[-36.9 -74.8 -46.9  26.2  68.6 -56.4  72.3 -75.6 -70.4 -44.4  62.9  16.6
  30.4 -20.4  61.8 -31.6 -64.6 -19.5   5.2  -3.8 -36.0 -69.5 -16.2  77.0
  19.4   6.0 -87.8 -70.2  60.0  20.6 -85.2 -33.2   1.9  50.8  77.7 -31.4
 -42.8  -5.5  63.6  39.5 -48.7 -29.9  46.3  61.5 -23.1  49.7 -25.9 -73.4
  55.9  37.7  59.9  19.7 -60.1  62.2 -80.9  70.2 -73.7 -12.3  16.5 -32.4
  86.7  20.5]  (116)
[-26.1  52.1  58.6  44.3  22.6 -88.4 -14.1  11.5  59.8 -71.9 -17.2 -73.0
 -17.1 -36.1  -7.9  63.5  52.5  76.2 -44.4   8.0  83.6 -24.7  48.6  84.8
   4.7 -49.9 -63.0 -50.6   2.6  -9.1   7.4 -62.2 -62.5  84.7 -77.9   6.5
 -34.1   3.9  45.3  14.0 -61.5 -45.9   2.4 -28.2  24.6  -1.6 -14.5  68.6
 -55.5  23.1 -53.4  -7.8 -65.1  -1.2 -70.1  21.1  45.8 -34.2 -69.6 -52.9
  39.8 -87.0]  (32)
[-36.9 -74.8 -46.9  26.2  68.6 -56.4  72.3 -75.6 -70.4 -44.4  62.9  16.6
  30.4 -20.4  61.8 -31.6 -64.6 -19.5   5.2  -3.8 -36.0 -69.5 -16.2  77.0
  19.4   6.0 -87.8 -70.2  60.0  20.6 -85.2 -33.2   1.9  50.8  77.7 -31.4
 -42.8  -5.5  63.6  39.5 -48.7 -29.9  25.1 -47.6  -6.6  82.8  81.8 -51.1
  22.1 -34.7 -33.8 -19.9 -24.1   6.9  84.2  51.3  45.4 -40.3 -30.7  85.0
  12.2 -56.5]  (74)
asked: [-36.9 -74.8 -46.9  26.2  68.6 -56.4  72.3 -75.6 -70.4 -44.4  62.9  16.6
  30.4 -20.4  61.8 -31.6 -64.6 -19.5   5.2  -3.8 -36.0 -69.5 -16.2  77.0
  19.4   6.0 -87.8 -70.2  60.0  20.6 -85.2 -33.2   1.9  50.8  77.7 -31.4
 -42.8  -5.5  63.6  39.5 -48.7 -29.9  25.1 -47.6  -6.6  82.8  81.8 -51.1
  22.1 -34.7 -33.8 -19.9 -24.1   6.9  84.2  51.3  45.4 -40.3 -30.7  85.0
  12.2 -56.5]	(74)
asked: [-26.1  52.1  58.6  44.3  22.6 -88.4 -14.1  11.5  59.8 -71.9 -17.2 -73.0
 -17.1 -36.1  -7.9  63.5  52.5  76.2 -44.4   8.0  83.6 -24.7  48.6  84.8
   4.7 -49.9 -63.0 -50.6   2.6  -9.1   7.4 -62.2 -62.5  84.7 -77.9   6.5
 -34.1   3.9  45.3  14.0 -61.5 -45.9   2.4 -28.2  24.6  -1.6 -14.5  68.6
 -55.5  23.1 -53.4  -7.8 -65.1  -1.2 -70.1  21.1  45.8 -34.2 -69.6 -52.9
  39.8 -87.0]	(32)

[-24.2  24.3 -15.0 -62.8  68.0 -49.3   8.3  69.2  51.6  -9.8 -75.5  29.2
 -63.8  31.7  61.5  66.6 -63.7  28.2  16.1 -10.4 -34.3] : (126)
[ 61.1  67.9  68.8 -36.5  18.9  41.0  72.7 -63.9 -33.0 -54.6  53.0 -31.1
 -21.2 -51.5 -15.9  33.8  58.4  47.8  26.2 -27.1  77.0] : (124)
[-57.7  12.1 -31.7 -36.0 -27.8  70.1 -18.5 -36.0 -15.2   6.3  66.2  51.7
  26.8 -48.8  50.4  24.4  60.2  43.0  45.6 -49.0  42.5] : (129)
[-74.1  61.7 -43.3  19.2  -5.1 -52.7 -24.4   3.3  45.0   8.9 -52.0 -51.1
 -47.2 -12.7 -41.5  24.5 -39.5  39.0 -73.2  61.8  15.2] : (7)
[-22.4 -66.1 -53.6  55.1 -67.5  53.5 -27.0  -9.9  69.9   6.8  16.5  22.2
  59.0   2.3  68.2   3.3 -54.2 -24.0 -47.7  59.8  -4.0] : (4)
[ 25.6  17.5 -73.1   8.1 -29.4  19.2  62.2 -77.5 -63.6 -29.8 -37.6  34.5
 -43.5  77.7  -5.9 -24.9 -30.3  57.1  12.7 -13.1  -0.7] : (103)
[ 13.6 -77.8 -16.5  55.1 -72.0 -35.0 -12.3 -39.3 -64.0 -25.0  45.0 -24.3
  33.0 -70.4 -65.4 -33.8   9.0 -70.3 -32.2 -45.3 -53.9] : (150)
asked: [-74.1  61.7 -43.3  19.3  -5.0 -52.7 -24.4   3.3  45.0   8.9 -52.0 -51.1
 -47.2 -12.7 -41.5  24.5 -39.5  39.0 -73.2  61.8  15.1]	(7)
asked: [ 13.6 -77.8 -16.5  55.1 -72.0 -35.0 -12.3 -39.3 -64.0 -25.0  45.0 -24.3
  33.0 -70.4 -65.4 -33.8   9.0 -70.3 -32.2 -45.3 -53.9]	(150)
asked: [-74.1  61.7 -43.3  19.2  -5.1 -52.7 -24.4   3.3  45.0   8.9 -52.0 -51.1
 -47.2 -12.7 -41.5  24.5 -39.5  39.0 -73.2  61.8  15.2]	(7)
asked: [ 25.6  17.5 -73.1   8.1 -29.4  19.2  62.2 -77.5 -63.6 -29.8 -37.6  34.5
 -43.5  77.7  -5.9 -24.9 -30.3  57.1  12.7 -13.1  -0.7]	(103)
asked: [ 25.4  17.4 -73.2   8.0 -29.3  19.2  62.4 -77.5 -63.5 -30.0 -37.5  34.4
 -43.5  77.7  -6.1 -25.0 -30.3  57.1  12.7 -12.9  -0.8]	(103)

[-79.3 -59.3  46.9  -1.4]  (31)
[-59.3 -79.3  46.9  -3.6]  (43)
[  5.9  84.1 -92.0  -1.4]  (69)
asked: [  5.9  84.1 -92.1  -1.3]	(69)
asked: [-59.3 -79.4  46.9  -3.6]	(43)
asked: [  5.9  84.1 -92.0  -1.4]	(69)
asked: [-79.3 -59.3]	(31)

[-44.3  -9.8   1.5  19.9  34.2 -46.5  22.9   6.9  -3.4 -10.1 -12.0  -5.4
   8.8  -0.4   9.8 -42.2  11.4   7.4 -59.5  20.3  -7.5  36.1  13.6  -3.3
 -36.0 -13.2  14.3  28.3  27.1 -10.0  -4.5 -19.4 -25.7  -3.4 -24.3   9.9
  10.6  -4.4  -1.7  -6.3  -5.0] : (86)
[  2.2 -18.9  93.9  33.6 -11.9  20.8  40.8 -21.7  27.1 -22.4  14.2 -62.0
  31.4  48.1 -11.1  70.7 -49.1   4.7  -7.1 -47.3 -45.5  24.8 -21.8  38.3
  -0.2   3.9  39.5  -2.1  30.7  -3.8  -2.4 -11.2 -15.1 -54.2  12.1 -28.8
 -29.4 -28.0   3.7   2.4  -4.4] : (45)
[-22.8 -18.9  32.2  20.3   3.4 -32.5  -4.3  77.5 -12.6  12.4 -55.4 -38.8
  33.8  42.9 -37.2 -19.4  10.3  -8.7 -53.0  15.6 -17.4 -10.0   2.8   5.7
   8.5  17.2  13.1   9.2  13.9  -3.3   3.5   3.0  18.4 -11.3   6.3   9.4
  21.5  -6.3  -3.7   2.3  -8.2] : (147)
[ -0.2  88.9  13.2 -19.0  53.5 -44.4  -9.8   1.5  19.9  34.2 -19.5 -20.6
 -26.9  35.5   6.2 -40.9  10.7 -13.6 -88.0  17.1  13.1   2.2 -11.3  49.3
 -22.4   5.3  -7.0  25.7 -41.2 -26.9  10.2   5.6  13.0  16.5 -40.1 -47.3
  50.0  10.9 -12.6  54.0  35.0] : (10)
[-35.5 -12.6  -7.0 -13.4  -5.0  -7.0 -34.3  -2.0  -7.9  15.5 -13.1  25.1
  10.3  -3.0  43.9  13.9  35.2  17.9 -10.6   0.4   2.3  24.4  27.9 -10.1
  18.0  13.3 -19.4  10.2 -10.3 -22.8 -49.6   6.9 -18.5  -2.5  12.5  25.6
 -23.6 -43.6 -34.0  -9.7  25.6] : (49)
[-27.2  -5.4  38.4 -15.7   5.5 -16.1  38.8  -9.6  26.8  -4.7  -6.3  22.5
 -20.5   0.5 -32.2  12.6 -24.7  16.0  41.5 -25.4 -40.2 -19.8 -40.9 -12.3
 -22.2  -4.8  19.2  43.2  16.7  25.6 -11.6  -9.5  19.1 -13.3  -6.0  14.7
 -39.3  25.9  15.9  13.7   1.0] : (80)
[-32.0 -31.8  13.8  15.7  12.6  31.9  33.8 -37.2  42.9 -12.6  12.4 -55.4
 -38.8  -4.3  77.5  16.7   4.6  46.4  -0.8 -31.6   9.5 -25.3 -35.2 -22.7
  53.6  63.4 -44.5 -32.7   0.1  11.9 -22.2  14.0   4.2  39.4  42.6  12.1
  19.8  -1.1 -13.5  -9.3 -35.1] : (46)
asked: [-10.1  18.0  13.3]	(49)
asked: [-35.5 -12.6  -7.0 -13.4  -5.0  -7.0 -34.3  -2.0  -7.9  15.5 -13.1  25.1
  10.3  -3.0  43.9  13.9  35.2  17.9 -10.6   0.4   2.3  24.4  27.9 -10.1
  18.0  13.3 -19.4  10.2 -10.3 -22.8 -49.6   6.9 -18.5  -2.5  12.5  25.6
 -23.6 -43.6 -34.0  -9.7  25.6]	(49)
asked: [ 33.8 -37.2  42.9 -12.6  12.4 -55.4 -38.8  -4.3  77.5]	(46)
asked: [  2.1 -18.6  93.9  33.6 -12.1  20.9  40.8 -21.8  26.9 -22.5  14.4 -62.1
  31.4  48.2 -11.0  70.7 -48.9   4.8  -7.2 -47.4 -45.7  24.4 -21.8  38.3
  -0.2   3.8  39.5  -2.2  30.8  -3.9  -2.6 -11.1 -14.8 -54.1  12.1 -28.6
 -29.4 -28.1   3.8   2.4  -4.4]	(45)
asked: [-44.4  -9.8   1.5  19.9  34.2]	(10)

[ 63.4 -24.5 -28.2 -31.1 -38.2  34.7  15.0 -53.1 -13.9  -7.8  19.8  -2.6
 -33.9   5.2   1.3  17.1  18.9 -58.7 -12.7  40.4 -50.1 -42.8  15.5  56.0
 -22.6   6.5   0.2   6.4 -14.2  -8.7 -34.2   6.4  12.8  13.4 -32.3 -41.0
 -13.5  21.6   3.8  16.4 -33.1  22.6  38.0  34.0  41.1  -2.2  -6.7  35.3
 -26.4 -16.8  -3.2 -27.6  50.6] : (178)
[ 17.6  -6.3 -16.0  41.8   3.9 -12.5   4.4 -53.6  52.8 -47.0   7.8  36.7
  13.9 -18.0  51.1   7.5  -7.1   3.2  34.4 -21.5  -7.9  39.2   1.6 -64.0
  -2.0  18.5  12.5  -8.3  66.3  40.8  86.9 -10.3 -13.0  19.7  -6.6 -14.7
  15.7   7.4  45.7 -82.0   8.4 -79.2   8.3   1.9 -38.5  17.6 -64.6   1.1
 -21.3  18.1  52.5 -12.9 -11.0] : (109)
[ 17.0   9.8  -4.9  15.4   3.6   9.2 -11.7 -38.0  42.5 -30.8  15.0  20.4
  19.9 -18.8  26.4  -9.6   5.5  -1.3  30.2  -2.8  15.0  28.0  -0.1 -32.6
  10.6  18.1  11.4  -5.8  39.7   8.5  61.4  -1.2  -9.7  11.4  -8.1  -1.6
   8.7  -2.7  33.2 -48.4  -3.1 -37.7  -0.8  10.0 -14.5  24.0 -18.3  -0.9
 -12.9   8.3  24.3  -6.8  15.3] : (161)
[-32.9  47.9  30.0 -19.8 -50.0 -45.1   5.1  74.6  18.3 -14.4  35.0   3.2
  13.7  35.5   7.4 -29.0  25.8   9.6 -14.7  18.1 -63.5   1.3  22.9 -39.4
  -3.9 -62.5  -9.0 -14.7  -7.0 -26.0 -12.6 -56.9 -30.3 -27.8   4.8  20.8
   6.1  11.7  13.0 -40.6  31.5  37.9  54.1  -9.9  -8.5   1.7  56.2   8.5
  25.5  59.1   9.9  28.4   6.7] : (168)
[ -8.0 -20.3   3.3   5.4 -19.0 -13.8 -18.4  -7.3  -4.8  13.5 -26.3 -35.8
   9.3 -11.2 -13.8 -32.9 -19.3  15.3 -55.3  -8.1  17.8  11.4 -23.1  -8.2
 -17.3  -7.0  -2.4 -14.6  11.8  13.4  10.3  22.4  63.5   2.8 -14.7 -13.8
  14.0  -5.4 -34.1  70.5  -8.4  13.4 -45.8 -19.8  41.1  40.1  -2.5   2.0
  24.0 -12.3  -9.8   2.8  19.7] : (15)
[  4.5 -45.6 -10.7  43.2  36.5   3.2   0.5  19.1 -45.8  19.5 -30.8  13.6
 -44.4  16.1 -28.6  -7.9 -56.5  37.0 -14.5  23.9  -6.0 -15.9  -4.2   7.3
 -10.0  -5.2  24.5  18.2   0.5 -20.9 -19.4 -11.6  19.6  10.1  11.9  19.6
   5.9 -48.9 -35.8  12.8  -4.9  13.7 -10.6  14.4  28.6   6.9 -23.4  -8.0
  -2.5  10.6   8.1   3.2  -7.1] : (127)
[-29.7  -6.5  32.0  -3.2  17.3  -7.7   9.6  52.6   7.9 -39.5  -7.1  -0.1
  13.1  32.4  15.1  57.7  44.5  24.2 -11.9 -37.3  16.1 -20.9  -2.8  -3.9
  23.6  26.9 -22.3 -17.4 -13.9  -2.2 -52.1  -2.2 -22.0 -17.3 -15.6 -13.3
  48.8  15.2   6.5 -19.1  12.0  20.5  -8.3 -16.5 -11.8 -39.7   7.6  40.4
   0.7  14.2 -46.0  19.3 -33.8] : (25)
[ 11.6 -12.7 -27.3 -13.9   8.2   6.6   4.3  -1.7 -11.3  61.3  -1.9  -0.9
  13.3 -25.2 -33.8 -15.9 -24.0 -24.2  32.1   2.2   1.2 -15.7  10.2  30.3
   1.2  -3.6  14.4  11.6 -22.3  14.4 -17.3  16.4 -20.6  33.9  19.4  10.3
 -31.9   5.8 -13.1  39.9   6.4  -5.6 -18.1   8.6 -34.6 -29.1  -1.8 -52.8
  -7.1 -21.8  -6.5   1.1 -18.2] : (93)
asked: [-32.8  47.9  30.0 -19.8 -50.1 -45.2   5.0  74.7  18.4 -14.4  34.9   3.1
  13.8  35.5   7.4 -29.0  25.7   9.6 -14.9  17.9 -63.5   1.3  22.8 -39.4
  -3.9 -62.4  -8.9 -14.7  -7.1 -26.0 -12.6 -56.9 -30.3 -27.7   4.7  20.7
   6.1  11.7  13.0 -40.6  31.6  38.1  54.1  -9.9  -8.5   2.0  56.1   8.5
  25.6  59.2   9.9  28.4   6.7]	(168)
asked: [-14.5  24.0 -18.3]	(161)
asked: [-19.1  12.0]	(25)
asked: [ 17.0   9.8  -4.9  15.4   3.6   9.2 -11.7 -38.0  42.5 -30.8  15.0  20.4
  19.9 -18.8  26.4  -9.6   5.5  -1.3  30.2  -2.8  15.0  28.0  -0.1 -32.6
  10.6  18.1  11.4  -5.8  39.7   8.5  61.4  -1.2  -9.7  11.4  -8.1  -1.6
   8.7  -2.7  33.2 -48.4  -3.1 -37.7  -0.8  10.0 -14.5  24.0 -18.3  -0.9
 -12.9   8.3  24.3  -6.8  15.3]	(161)

[-12.0  -9.3  19.1   1.2 -14.8  -9.8   4.8 -11.7  21.0  16.4  10.3 -20.2]  (130)
[ 77.7 -58.6  63.6 -15.8  26.2  -9.4   4.8 -89.0 -80.2  -1.3  21.9  10.2]  (60)
[-93.2  45.6 -81.2  48.5 -38.4  34.0   8.5  90.4  66.3 -25.7  -2.0  19.7]  (94)
[ 22.1  -6.8   7.0  -7.4  -5.1  10.9  -7.6 -31.1  28.3  10.2   3.9 -26.1]  (200)
[  1.4 -56.1  40.8  19.5 -13.3  93.5   2.1  -0.3  52.8  -5.9  68.1 -62.8]  (50)
[ 10.7  22.4 -10.2   8.1  -2.1   6.3 -27.7 -22.5 -15.0 -26.1 -10.6  12.0]  (158)
[ -3.0 -15.7  11.1  16.8 -31.4  -6.4 -15.6 -55.0  -0.2  24.8   5.8 -17.7]  (68)
[-10.3  38.3 -40.8  11.4  -0.3  11.1 -10.1  22.1 -31.6 -22.4 -11.4  37.4]  (88)
[ 63.1  42.6 -35.9 -79.0  82.0   3.9   6.4  52.2  -9.0  -1.1 -12.2 -44.3]  (199)
[ 2.1 11.8 -8.3  6.8 -2.9 -2.1  8.1 -3.0 -4.1 -4.9 -9.7  5.4]  (9)
[ -0.6 -26.9  48.7  -3.9   0.4 -24.4  -0.2  -5.2 -13.6  15.3  -3.9   1.9]  (58)
asked: [ 45.6 -81.2  48.5 -38.4  34.0   8.5  90.4  66.3 -25.7  -2.0  19.7]	(94)
asked: [ -3.0 -15.7  11.3  16.8 -31.4  -6.5 -15.7 -54.9  -0.3  24.9   5.7 -17.6]	(68)
asked: [ 2.1 11.6 -8.4  7.0 -2.8 -2.2  8.2 -3.1 -4.3 -4.8 -9.7  5.4]	(9)

[ 20.6 -13.3 -39.1 -17.9  22.6 -10.7] = (154)
[ 25.7  18.9 -24.0  -0.9 -13.9  45.9] = (33)
[-11.1  23.5  -8.6 -27.1  13.9   7.5] = (118)
[ -1.5   3.6  14.5 -16.0  22.5 -40.7] = (113)
[ 39.1   9.6 -24.8  -7.5  -4.7   6.9] = (40)
[-56.7  25.1  13.6 -89.8  59.4 -16.7] = (119)
asked: [-56.6  25.2  13.5 -89.8  59.4 -16.8]	(119)
asked: [ -1.5   3.6  14.5 -16.0  22.5 -40.7]	(113)
asked: [-11.1  23.5]	(118)
asked: [-11.1  23.5  -8.6 -27.1  13.9   7.5]	(118)
asked: [ 20.6 -13.3 -39.1 -17.9  22.6 -10.7]	(154)
asked: [39.1  9.6]	(40)
asked: [ 39.1   9.6 -24.8  -7.5  -4.7   6.9]	(40)

[  2.3   4.8   1.6 -14.2 -11.7  18.5  11.5   0.7   4.1  -2.0   4.3  -1.1
  26.2   5.4   5.6   5.3  -7.6   2.1 -14.0  -9.5 -61.1   5.0  37.2  -7.2
   3.9  27.5   0.1 -22.7   5.4 -52.8  -3.9   7.8 -15.0  -2.6 -18.7   4.0
 -22.8   2.0  -3.1  14.8   5.1   2.2  -0.5 -25.4 -13.2  16.8  -8.9 -52.1
 -51.5   3.6 -91.4  -2.4  15.1  13.1  11.5  -4.8   0.6   0.2  12.9  -5.2
  17.4]  (20)
[  2.3   4.8   1.6 -14.2 -11.7  18.5  11.5   0.7   4.1  -2.0   4.3  -1.1
  26.2   5.4   5.6   5.3  -7.6   2.1 -14.0  -9.5 -61.1   5.0  37.2  -7.2
   3.9  27.5   0.1 -22.7   5.4 -52.8  -3.9   7.8 -15.0  -2.6 -18.7   4.0
 -22.8   2.0  -3.1  14.8   5.1   2.2  -0.5 -25.4 -13.2  16.8  -8.9  15.0
 -14.8 -11.2 -25.3  -6.7 -18.4  -3.5  -1.4   2.2  -5.0  -1.4  13.2 -33.3
 -15.4]  (8)
[-22.7  -5.3   9.2 -21.0  -2.2  -3.0 -26.7 -18.7  15.7   2.8   1.9  -6.1
 -17.1   1.8   5.9   8.8  16.5  33.5  10.0 -13.4  -6.8 -12.3   7.4 -14.6
   2.2 -13.5   2.3  22.9   2.7 -23.1  -3.9 -29.7  -3.8   0.2  30.9  -9.1
  -5.6  -6.6   3.7   5.2  -3.4  -8.9   1.9  -2.6   1.0  -1.9  -2.4 -49.7
  -5.2  -3.3 -34.6   0.5  28.1  21.0   9.3  -1.6   5.5   3.2   5.0 -34.1
  15.3]  (3)
asked: [  2.2   4.8   1.7 -14.4 -11.7  18.6  11.4   0.6   4.1  -2.1   4.2  -1.1
  26.1   5.4   5.5   5.4  -7.6   2.1 -14.0  -9.5 -61.0   5.0  37.2  -7.2
   4.0  27.7   0.1 -22.7   5.5 -52.8  -4.0   7.8 -15.0  -2.6 -18.8   4.0
 -22.9   1.9  -3.1  14.7   5.1   2.1  -0.4 -25.5 -13.2  16.8  -8.8  14.9
 -14.8 -11.2 -25.3  -6.8 -18.4  -3.5  -1.4   2.4  -5.1  -1.4  13.2 -33.3
 -15.3]	(8)
asked: [  2.3   4.8   1.6 -14.1 -11.7  18.5  11.4   0.7   4.1  -2.0   4.3  -1.1
  26.2   5.4   5.6   5.3  -7.7   2.0 -13.9  -9.5 -61.1   5.0  37.2  -7.2
   3.9  27.5   0.1 -22.7   5.3 -52.8  -3.8   7.8 -15.0  -2.6 -18.7   4.0
 -22.8   2.0  -3.1  14.7   5.1   2.2  -0.5 -25.4 -13.2  16.8  -9.0 -52.1
 -51.5   3.6 -91.4  -2.3  15.0  13.2  11.6  -4.8   0.6   0.2  12.9  -5.2
  17.4]	(20)

